[21 98 35 62] -> 21

[[5 7 5 2 5 7 2]
 [4 8 4 4 4 7 4]
 [8 3 8 1 8 3 1]] -> 5

[[2 4 3 8 3 4]
 [3 3 2 0 3 2]] -> 2

[[17 93 56 81 29 45]
 [35 78 82 65 33 63]
 [95 27 96 48 43 19]] -> 17

[434 185 954 686  65 268 855] -> 434

[[6735 3631 6550 3932 5743 6466 3406]
 [5236 3593 8713 3852 3907 8842 2845]] -> 6735

[[ 73 110 115  80]
 [192 108 142 210]
 [132 215 165  37]] -> 73

[ 27  16 -11 -26] -> 27

[[2819 3590 8591 6600 3206 6476 8591]
 [4946 3571 3636 1121 2937 5873 3636]
 [4785 4293 6278 3957 6039 3766 6278]] -> 2819
---
[[6190 8086 5181 3946 7739 1810]
 [7246 5065 5134 4330 6716 5053]] ans = 8086

[813 401 453  67 710 316 564] ans = 401

[113 104 165 204 157  81  63] ans = 104

[[ 266  476  600 -930]
 [ 881  470  582   52]
 [ 886  255  299  430]] ans = 476

[9080 5270 1585 2728] ans = 5270

[[  6 -15 -20  49  39 -45  18]
 [ 27 -12 -16  40  23 -21  25]] ans = -15

[[1 5 8 7]
 [1 4 8 8]] ans = 5

[ 14  39 -29  16 -46] ans = 39

[[ 68 143 214 146 236 196]
 [176 190  62 215 238 206]
 [212 182 239 147  93 115]] ans = 143

[43 23 33 85 50] ans = 23
---
 -2.81   -9.15  -11.07   10.83 -> -2.81, 10.83

 -97.3   -52.7  -217.5   142.0  -126.4
 -65.3  -128.6    93.2    34.6   -24.0
-> -97.3, -24.0

 0.19  -0.06   0.02   0.08  -0.16  -0.07  -0.11 -> 0.19, -0.11

-0.12   0.10   0.00   0.03  -0.03 -> -0.12, -0.03

-106.59    48.06    96.06     1.90   139.67   118.57  -174.34 -> -106.59, -174.34

  6.1    8.2   11.3   13.2   10.5    9.2  -13.4 -> 6.1, -13.4

 0.05  -0.07   0.11   0.03  -0.15 -> 0.05, -0.15

-0.008  -0.160   0.070   0.107  -0.129  -0.152
-0.007  -0.152   0.050   0.156  -0.099  -0.194
-0.021  -0.183   0.076   0.125  -0.105  -0.139
-> -0.008, -0.139
---
((68, 131, 206, 198, 196), (123, 145, 76, 193, 117), (88, 103, 137, 45, 65)) ==> 198
((695, -214, -248, 583), (-213, 706, 586, -585), (619, -677, -384, 945)) ==> -248
((45, 119, 95, 125, 157, 23, 155), (204, 39, 76, 156, 45, 107, 133), (82, 121, 99, 112, 94, 125, 121)) ==> 23
((372, 424, 221, 171), (99, 415, 770, 466), (465, 193, 351, 234)) ==> 221
((-37, -21, 8, -5, -43, 8), (-45, -11, 7, 32, -40, 44), (-29, -19, 8, 2, 9, -20)) ==> -43
((-188, 272, 224, 420), (-159, -656, -584, -770), (-221, 555, -112, -564)) ==> 224
((127, 110, 152, 166, 82, 172), (118, 137, 198, 99, 98, 100), (119, 121, 30, 165, 81, 187)) ==> 82
((6618, 7847, 5253, 5389, 8703), (5926, 3441, 5128, 5403, 5281), (6088, 7627, 2345, 5764, 8553)) ==> 5389
---
[  7.0 -52.1   8.9   2.0  -3.7] → 8.9
[-3.4 14.6 39.7 -5.8 54.0 -4.6] → 39.7
[-16.7  -8.9 -54.3  35.8] → -54.3
[ 1.4 14.6  4.8 43.9 39.5] → 4.8
[ 17.0 -40.4 -13.3 -32.8 -10.2 -44.1] → -13.3
[  4.8  13.0 -47.9   2.2   0.7  14.5  11.6] → -47.9
[  9.0  32.2  10.8  13.2 -51.2  14.8 -10.8] → 10.8
[-1.3 41.3 60.9 54.4] → 60.9
---
[[ 37 -30 -17   3  -2  18]
 [  2  35   4   6 -23  49]
 [ 12 -34  15   8  49 -20]] ==> 49

[-242  718 -947  136  498 -259] ==> 498

[[ 92 118  50  95 113  45]
 [ 88 214 107 107 136  78]
 [ 71 107  29  70  61  63]] ==> 61

[842 242 522 544 811] ==> 544

[[-593  162 -175 -423 -335 -528  144]
 [  11 -425   21  655 -427  -73  370]] ==> -73

[[67 75 35 74]
 [24 50 48 48]
 [61 44 51 41]] ==> 51

[2413 8158 5162 4418 8020 6156 6519] ==> 6156

[4937 9457 2430 1518] ==> 2430
